Each row below holds a small network's activations on one input, seen along a few directions.
In each table, some parts of the input vary, and every possible input appears once, in random order.
A made-up example of a description, with smaller parts first: one of 5 places around a ring, together with either a single point or one of 9 places around a ring or (one of 2 separate values, together with one of 6 places along a line).
Shared parts are said once, and a part with two or three values counts as separate values.

Other details of the inputs vary at random and push rows far along two fixed directions, the same in every table; ignore that.

A family of inputs:
r1: [ 36  43 -20 -76  -9  30  32   0 -45  47 -14 -41  32   2 -35  -5]
r2: [ 30  20 -22 -56  10 -10  18   2 -46  74 -33 -24  15  29 -15  -1]
r3: [-19   3  -1  15   8   5  -7  11   3  -8 -24  -6  33   5  -2  26]
r4: [ 30  18   1  35 -29   7 -13 -31 -14  18  42   0 -64 -15  23 -32]
r5: [ -3  -7   3 -25   3   4  12  18 -10  20 -25 -27  40  -2  20   4]
r6: [ 34  35   8  72 -28   3  -1 -27 -21  20  45 -13 -61  -7  13  -6]
r7: [-11   7  13  72 -11   4 -29 -20  17 -40  33  27 -49 -13   1  -6]
r8: [-54 -41  22  45  23 -26  14  21  51 -63   9  37  -6 -28   4  46]
r9: [ 19  16  10  40  -9 -17 -18 -35   2  -8  46  19 -82 -13   1  -6]
r10: [ 24  23 -22 -46  15  -4  -6 -11 -26  46 -44 -33  35  10  -6  19]
r11: [-33 -45  12  -1  11  -7  22  31  21 -25 -17  25  48  13  -4  20]
r12: [-31  -8  -3 -38   9  22  15  21  31 -39   6   0  34 -13 -27  -5]
r13: [-39 -27   6  24  17  -9 -24   1  38 -56   0  23   2 -18   0  15]
r14: [  6   0 -11 -31  15  -6  -4   0 -15  21  -9   1  -9  19  -8 -16]
r15: [ -4 -21 -10 -45  18   2  -1  21   5   1 -24  10  41  24  -1 -14]
r16: [-16 -27   3  -6 -10  -5  -4  12  23 -31  -4  19  14   0  16 -14]
r17: [-32 -23   1  -3  17  13 -20  32  22 -24 -13 -10  27  -1   8   0]
r18: [ 62  34   9  22 -49  -7  13 -47 -37  46  27  -6 -51   9  12 -24]
Description of these inputs: one of 2 separate values, together with either a single point or one of 8 places around a ring.
Q: Changing only the choice among 2 separate values turns r18 into r16. The same change can be made to r1. Which row results?
A: r12
Q: Which other rows does r8 become when the choice among 2 separate values takes its other values? List them by row number.
A: r9

A family of inputs:
r19: [ -2  14  -3  -7   5  12 -22   1   1   4 -30 -19  38  -3   1  20]
r20: [-27  -6   8  52  17  -4  -4  -5  20 -42  16  -6 -17 -33  -2  27]
r21: [  0 -20  -5 -45  10   1  36  28 -19  28 -40 -32  62   8   6  13]
r22: [-24 -30   4 -22  -4 -11  27   7  17 -35  -7  32  25  -3 -16  -3]
r23: [-25 -21  16  55  -5   4  20  22   9 -22  15   1  -2 -11  19   8]
r24: [  5  -2  -9 -34   8  22   8  31 -15  38 -40 -28  70  28   4   2]
r25: [ 46  47  -9 -22 -24  18 -28 -32 -24  35  23 -26 -39 -14   3 -28]
r26: [ 10 -14  -2 -40   7   5  24  21 -10  25 -37 -18  74  22   0  11]
r27: [-12 -15   5  25 -12  18   4  12   7 -27  19  13  -2   4   0 -24]
r28: [-20  -2   8  49  14  -7  -1   1  24 -34  21  20 -16  -2 -18  28]
r29: [ -9 -29   6  48   9 -37 -31 -11   3   6  -9  16 -40   5  45  11]
r30: [ -9 -26  12  18 -13   2  21   3  13 -40  21  23   2  -3  -6 -18]
r31: [-36 -16   6  -4  22 -18  31  25  11 -12 -24   9  21  -5  -5  42]
r32: [ 35  47  -2  27 -20   7 -14 -34 -32  32   6 -31 -43 -20   7   2]
r33: [ -9   8 -12 -28   1  20 -25   3   0 -14 -23 -13  23  -6 -11 -11]
r34: [-13  -2   5  14   8   8 -17  -9  30 -43  38   6 -26 -30  -8  -4]
r35: [ -9 -33 -24 -57  28 -15 -43  16  -7  18 -56   6  37  35  21 -18]
r36: [-39 -13   9  26   1   7   4  30  14 -17 -23 -16  25 -12  18  17]
r37: [ -4  11   6  41  10   4 -15 -18  16 -26  18   2  -7 -15 -11  20]
r38: [-21  -7 -17 -35  28   9  -2  19   7 -19 -11   3  15  11 -34  -2]
r39: [ 47  13   8  -6 -29   4  17 -22 -17  21  41  -2 -33  -1   2 -35]
r40: [ 38  44 -11  -2 -30  21 -15 -25 -34  36  11 -17 -33   9  -3 -44]
r41: [ -6   2   0   1   9  -2  -3   2  15 -20  35  11 -33  -9 -16  -2]
r42: [ 38  37  -6 -37 -11  -6  10 -20 -26  42  23   1 -39   9 -12 -15]
r43: [-23  -7  -1 -32  25 -10  19  26   8   3 -41   7  55  18 -15  41]
r44: [ 37  46  -2  16 -27  14 -13 -21 -30  50  -2 -26  -9  14   7 -11]
r45: [ 43  48 -15   3   1  -3   4 -27 -42  53  14 -28 -52   5 -15   4]
r46: [-26 -10   7  18   2 -12  16   2  18 -44  19  43 -22  -2 -21   3]
r47: [  8  -8  13  -6 -20 -13  24 -13  12 -12  28  26 -23 -14  -2 -11]
r48: [-17 -20  20  40 -14 -26  40  -7  12 -25  12  25 -15 -22   2  24]
r49: [ -8 -32  10  58  11 -34 -37 -11  17  -8  -6  35 -22  13  38  14]
r50: [-11   3   8   2 -17  16  -8   8  20 -15  19   1 -12 -12  11 -21]
r51: [ -5 -15  -6 -60   6  24   6  37   2  16 -12 -20  46  11   7 -22]
r52: [-20  -3  -2  23   9   8 -16 -13  20 -48  24  11 -17 -21 -17  -6]
r53: [ 56  16 -19 -21  -9 -20 -42 -34 -30  63   6  -2 -55  25  32 -37]
r54: [ 10  -5  -7 -57   4  -7  28   8 -10  34 -50  -8  66  19 -11  24]
Q: What is each input in this table made of?
A: one of 4 places along a line, together with either a single point or one of 8 places around a ring
Q: Changing only the place on the line of 4 turns r26 into r21. The same change can be made to r19. Which row results?
A: r32
Q: A walk changes only the place on the ring of 8. It starts at r30 and steps to r27. List the rest of the walk in order.
A: r40, r33, r52, r38, r46, r22
Q: A walk changes only the place on the line of 4. It starts at r29 and steps to r49. List the rest of the walk in order.
A: r35, r53
Q: Which other rows agree with r53 in the place on the line of 4? List them by row number.
A: r25, r34, r39, r41, r42, r47, r50, r51

A family of inputs:
r55: [ 29  -7 -10 -59  -5  -8   1  -2 -10  45  12  -9   4  22  13 -26]
r56: [ 53  11   6  24 -32  -4 -24 -42 -33  21  21  -3 -47 -14  31 -44]
r57: [ 26  24   5  64  -9 -15 -12  -3  -9  12  29  39 -45  27   9   5]
r58: [ 48  24   8  12 -38   2  33 -34 -36  21  10 -24 -10 -16 -12  -3]
r59: [ -9  -4   1 -39  16   5   7  15   4   5 -41  14  75  27 -20  33]
r60: [-37 -40   1  30  28 -11 -19  17  17 -40 -15  35  -6  26   3   4]
r61: [ 33  48  11  28 -26  24   1 -35 -24  34  15 -28  -1  -9  -3  13]
r62: [ 11 -16  -8 -43  -7  -6  45  -1  -9  14 -31  -4  59   6 -26   8]
r63: [ 15  17  -5  62 -11  15 -27 -26 -21  20  16 -20 -65  -3  18 -17]
r64: [-18  -7  30  83 -37  -7   6   6  12 -27   6  20 -10  -3  30  12]
r65: [ -9  36 -17 -35   2  16   7  -5 -12 -12 -10 -13   9  -7 -38 -12]
r66: [ -2 -22   4 -39  -6   5  -3  19  30 -14 -16  -5  40 -11  25 -14]
r67: [-30 -32  15  -6  36 -50  12  17  19   0 -60  -3   8 -30  43  52]
r68: [ 29  34 -16 -58   0   9 -42 -18   3  20  -4 -25  16   8  -9 -25]
r69: [ 29  47  -8 -25   1  13 -12 -19 -19  42 -20 -28  38  15 -30  14]
r70: [ 11  11  15  71 -39  -9  11 -19  -1  17  15  33 -33  14  18  -7]
r71: [-38 -15  -6 -51  13   7  21  27   7 -46 -31  27  44   7 -29   7]
r72: [ -9   3   3  26   3  -4  27  -4  -6 -36  46  40 -58  -1 -27  -9]
r73: [  1 -13   6 -41   3  -2  31  10   3  27 -41  -3  82  26  -6  20]
r74: [-38  -1  -2 -41   7  21 -12  27  40 -36 -11   5  27 -17 -27  -1]
r75: [-27 -46  -2 -42  28  -1 -37  20  16 -37 -33  27  51  13   2  -3]
r76: [-15 -24  12  61  -3 -14  22  22  21  -1   7  36  -8  18  23  10]
r77: [-27 -22   7  35  22  -3 -50 -16  33 -66  12  26  -5 -20   4 -12]
r78: [ 44  -5  -1  10  -8  -7 -18 -20 -35  28  24 -15 -39  -5  34 -31]
r79: [ -5 -47 -10 -51   3  -8 -17  12  -1   6 -31  11  51  13  19 -20]
r80: [ 14  22 -15 -28 -11  22  18 -14 -23  17 -22 -39  39 -21 -24  14]
r81: [-35 -21  14  26  30 -62 -13 -15  26 -26 -12  41 -49 -17  16  54]
r82: [ 24  34  15  31 -42   4  34 -29 -28  -5  36   5 -53 -25  -5 -29]
r83: [ 64  39  -6 -31  11   6   9 -20 -40  70  -6 -12   5  39 -16  12]
r84: [  3  12   2  51   9  -3  12 -21  10 -34  41  -2 -34 -19 -41  14]
r85: [ 29  33  16  54  -8  13   6 -26 -18  24  41 -24 -24  -9  -1  20]
r86: [ 18  12   3  13 -10   4   7  24 -26  52 -15 -26   9  21  27   7]
r87: [-25 -12  20   8 -12   6   2  14  41 -59  26  56 -29  -9 -16  -5]
r88: [  4   3  16  12 -45  -2  19 -14  18  -6  44  35 -53 -10  -5 -29]
r89: [ 49  24   9 -11  -1  10  25  -5 -36  62  -7 -39  20  19  13  14]
r90: [  0  18   4  43   9 -47 -17 -28  -6  18   2 -14 -69 -47  30  48]
r91: [  7   6  12  10 -10   2   3   1  10 -15  57  35 -76   2 -18 -13]
r92: [ 10  28 -14  12   1  18 -13  19 -29  48  -8 -38  12  15  19  14]
r93: [ -2   1 -17 -33  18  18  26  14 -16   9 -14 -45  45 -13 -20  25]
r94: [-36 -49   0 -16  26   2   1  38   6   1 -57 -22  47  16  24   4]
r95: [-14   6   8  34  34   6   5   1  29 -13   9  -1  23   0 -20  35]
r96: [-51 -21  -1 -51  27  29   8  59  29 -27 -13 -21  43 -20   3   6]
r97: [-40 -43  16  -6   0  -8  26  36  36 -30  28  30 -10  -6  -5  -7]
r98: [  6  -8  -4  32 -23 -14  -3 -25 -14  19 -13  16 -22  24  15 -28]
r99: [  3 -20   1 -37  21  -1 -18  13  28 -19  17  26  -1  20   6  -7]
r100: [-26 -16   6  24  22  -3 -29   9  56 -59  44  16 -19 -14   3   0]
r101: [-38   3  -7 -11  17  19  29  22  -5 -25  13 -22   7 -22 -12   2]
r102: [ 31  -5  -7  20   1 -15 -38 -32 -24   0  44  27 -57  15  13 -20]
r103: [ 44  58 -27  -6  12  11 -24   2 -37  75 -17 -35  -1  35  -7  -3]
r104: [-29 -14   9   3   1   1  45  23  -4 -25  15  -4  -6 -18  -6  -1]
r105: [-11 -30  27  52   3 -15  35   4  29 -19  28  31   7   4   6  27]
r106: [-28 -30 -20 -38  46   2 -46  20  13 -15 -20 -13  39   6  -3  -1]
r107: [-16 -23   3  10 -14  -4 -12  11  -7  -4 -46 -13  23  12  22 -10]
r108: [ 50  35  13  -6 -22  12  22 -23 -35  54 -13 -27  22   9   7   6]
r109: [-22 -30   3  -8  21 -69  10   1   9  16 -37  20  -9 -16  31  45]
r110: [-29   0 -21 -15  22   8 -41  10   2  -3 -61 -15  39  22 -14 -10]
r111: [  5  39   0  76 -16   6 -25 -19   3  -6  16  15 -30   6  -2   4]
r112: [ -5 -20   1   5  17 -12  27   6   7 -38   8  18   9   6 -31  26]
r113: [-32 -47   3  61   0 -22   5   4  20 -21   6  35 -27  13  20 -11]
r114: [ 48  30 -15 -34 -15  -1  17 -34 -39  25 -11  -4   8  14 -40   2]
r115: [  1 -10   6  -8  -8  -5 -26 -14  35 -39  24  40  -8   6   4 -11]
r116: [ 39  27  -9  37 -21  -4 -30 -46 -32  17  -2  26 -58  27   0 -33]
r117: [ 11  16  16 -12 -40  11  13   0   2   5  20  -3 -27 -21   3 -24]
r118: [  9  27 -13 -17   1   8   7 -20  -6  -5 -15 -21  24  -8 -45  11]
r119: [-29 -48  28  21   0  -5   3  26  51 -58  34  12  -6 -21  33   3]
r120: [-37   3 -22 -45  37  12  14  29   5 -22 -16 -14  32   0 -34   6]
r121: [ 31  23   0  22 -17  15 -20 -23   8   3  57 -16 -60 -20  21 -22]
r122: [ 35  22 -23 -59 -10   0  40 -10 -55  62   6 -18 -16  20 -19 -30]
r123: [-20 -32   0  30  15   9 -35   8  12 -33  23  -5 -13 -26  24  -5]
r124: [ 29  31 -12 -23  -9   5 -14   0 -32  45 -39   5  23  44  -4  -1]
r125: [ -9 -29  20  37  -8 -11  41   5   6 -30  24  -7  -1 -23 -12  26]
r126: [ 30  21   8 -21 -25  10  17   9 -18  36  31 -22 -43  -6   4 -24]
r127: [-32  -2   3 -11  25  12  -6  32  38 -37  21   4 -10 -13 -23  -2]
r128: [ 44  27  -9  25 -21  13 -44 -46 -27  18  22 -14 -46 -24  19 -41]
r129: [-42 -17   8  69  -9   8 -28   0  20 -51 -12   5  -7 -17  17  -2]
r130: [ 21  49 -11 -58 -29  35  -7   2 -17  40  -1 -35   0 -19  -9 -26]
r131: [  3 -31  -3  -3   2 -14  51   6   3  -3   5   4  21   1 -22  17]
r132: [-10  -5 -11 -63  -8  -2  43  14 -18  13 -24   4  43   4 -22 -19]
r133: [-35  10 -20 -59   9  30  25  27  -4 -16 -40 -26  60 -22 -16   2]
r134: [-55  -9  22  80 -15  14  -9  22  34 -49  -4  12  17 -18  20  27]
r135: [-17 -57  -7 -35  17 -18 -10  16  -2   5  -9   7  30  15  18 -12]
r136: [-44  -9 -19 -48  57 -46 -27  14  16   5 -61 -19  31 -11   5  63]
r137: [ 43   9 -15 -74 -18   1  -4 -17 -13  56  -5  -9  16  20  11 -36]
r138: [-18  -6   8  12 -10  21 -20  -2  47 -43  18   3  -2 -34  23 -12]
r139: [ 12  21 -28 -21  24   9 -39  -5 -27  42 -33 -34   0  31  -9 -13]
Q: What is each input in this table made of?
A: one of 5 places around a ring, together with either a single point or (one of 2 separate values, together with one of 8 places around a ring)
Q: Changing only the place on the ring of 5 turns r118 into r114. The same change can be made to r77. Which row results?
A: r75
Q: Changing only the place on the ring of 5 turns r135 into r123. The same change can be made to r79. Which row results?
A: r128
Q: Changing only the place on the ring of 5 turns r76 into r86. The same change can be made to r97. Which row results?
A: r126
Q: Which other rows does r95 become when the place on the ring of 5 takes its other values? List them by row number.
A: r83, r85, r89, r105
Q: Which other rows does r72 become when the choice among 2 separate values takes its other values? List them by row number.
A: r71
Q: Which other rows does r76 become when the choice among 2 separate values takes its other values? List them by row number.
A: r70
Q: Which other rows does r128 become when the place on the ring of 8 takes its other values? List them by row number.
A: r61, r80, r129, r130, r133, r134, r138

A family of inputs:
r140: [ 36  37   7  18 -23  -1  21 -33 -19  16  21  -1 -20  -5 -21   6]
r141: [ 10  13  -6  -9   3 -10   7  -9 -20  30 -37 -11  28  11  -5  25]
r142: [ 11 -13  -2 -16   1 -12   7  15 -17  45 -27 -13  17  24  30  -1]
r143: [-53 -20  26  64   6   1   8  10  56 -84  41  23 -25 -47  -4  28]
r144: [ 22  28  -4  39  -2   4 -24 -16 -20  30  13 -28 -37  -2  16   0]
r145: [  7  -3 -14 -37   7  -4 -32  -6  -6  17 -32  -8  17   4  15  -9]
r146: [ 34  38   5  24 -33  19  28 -22 -24  11  26  -5 -15   2 -26 -11]
r147: [ 21  31  -4  23  -2  -4 -14 -27 -18  24  11 -24 -44 -16   7   8]
r148: [-35 -32 -14 -54  43 -16  -9  31  12  -9 -49   8  47  17  -7  20]
r149: [ 31  11  -4  25 -17   1 -46 -28 -15  23   7   1 -34  13  27 -27]
r150: [ 32  24  -2  -9 -22   4 -20 -34  -5   7  26   4 -37 -10   0 -31]
r151: [ 32   5   6  16 -18 -25  12 -22 -23  36  11   1 -43  -1  20  -3]
r152: [-61 -22  26  70   0  16  12  25  52 -92  44  21 -15 -42  -7  14]
r153: [  7  -2 -17 -22  24  -6 -22   9 -15  28 -24  -1   6  34   3  -3]
r154: [ 28  23  -2  -2 -31  21 -16 -24 -10   3  31  -1 -31  -1  -5 -49]
r155: [-50 -36  20  46  11 -15  10   6  58 -90  48  58 -32 -23 -18  12]
r156: [-37 -25 -15 -65  26  17  14  44  19 -27 -19   3  56  14 -30  -9]
r157: [-19 -34   0 -65  15  -4  31  35  11   1 -30  -6  62  -1   1  14]
r158: [ 12  10  -7   7   4   0  -4   0 -22  39 -37 -13  33  26   4  17]
r159: [-27 -34   1 -55   9  13  38  46   9  -8 -24  -8  68   4   0  -3]
Q: Changing only one part turns r153 into r158. The same change can be made to r148. Which row results?
A: r141
Q: What is each input in this table made of?
A: one of 4 places along a line, together with one of 5 separate values
Q: Which other rows does r156 become when the choice among 5 separate values takes its other values? List them by row number.
A: r146, r152, r154, r159
Q: A walk changes only the place on the line of 4. It starts at r142 and steps to r151. List the rest of the walk in order.
A: r157, r159
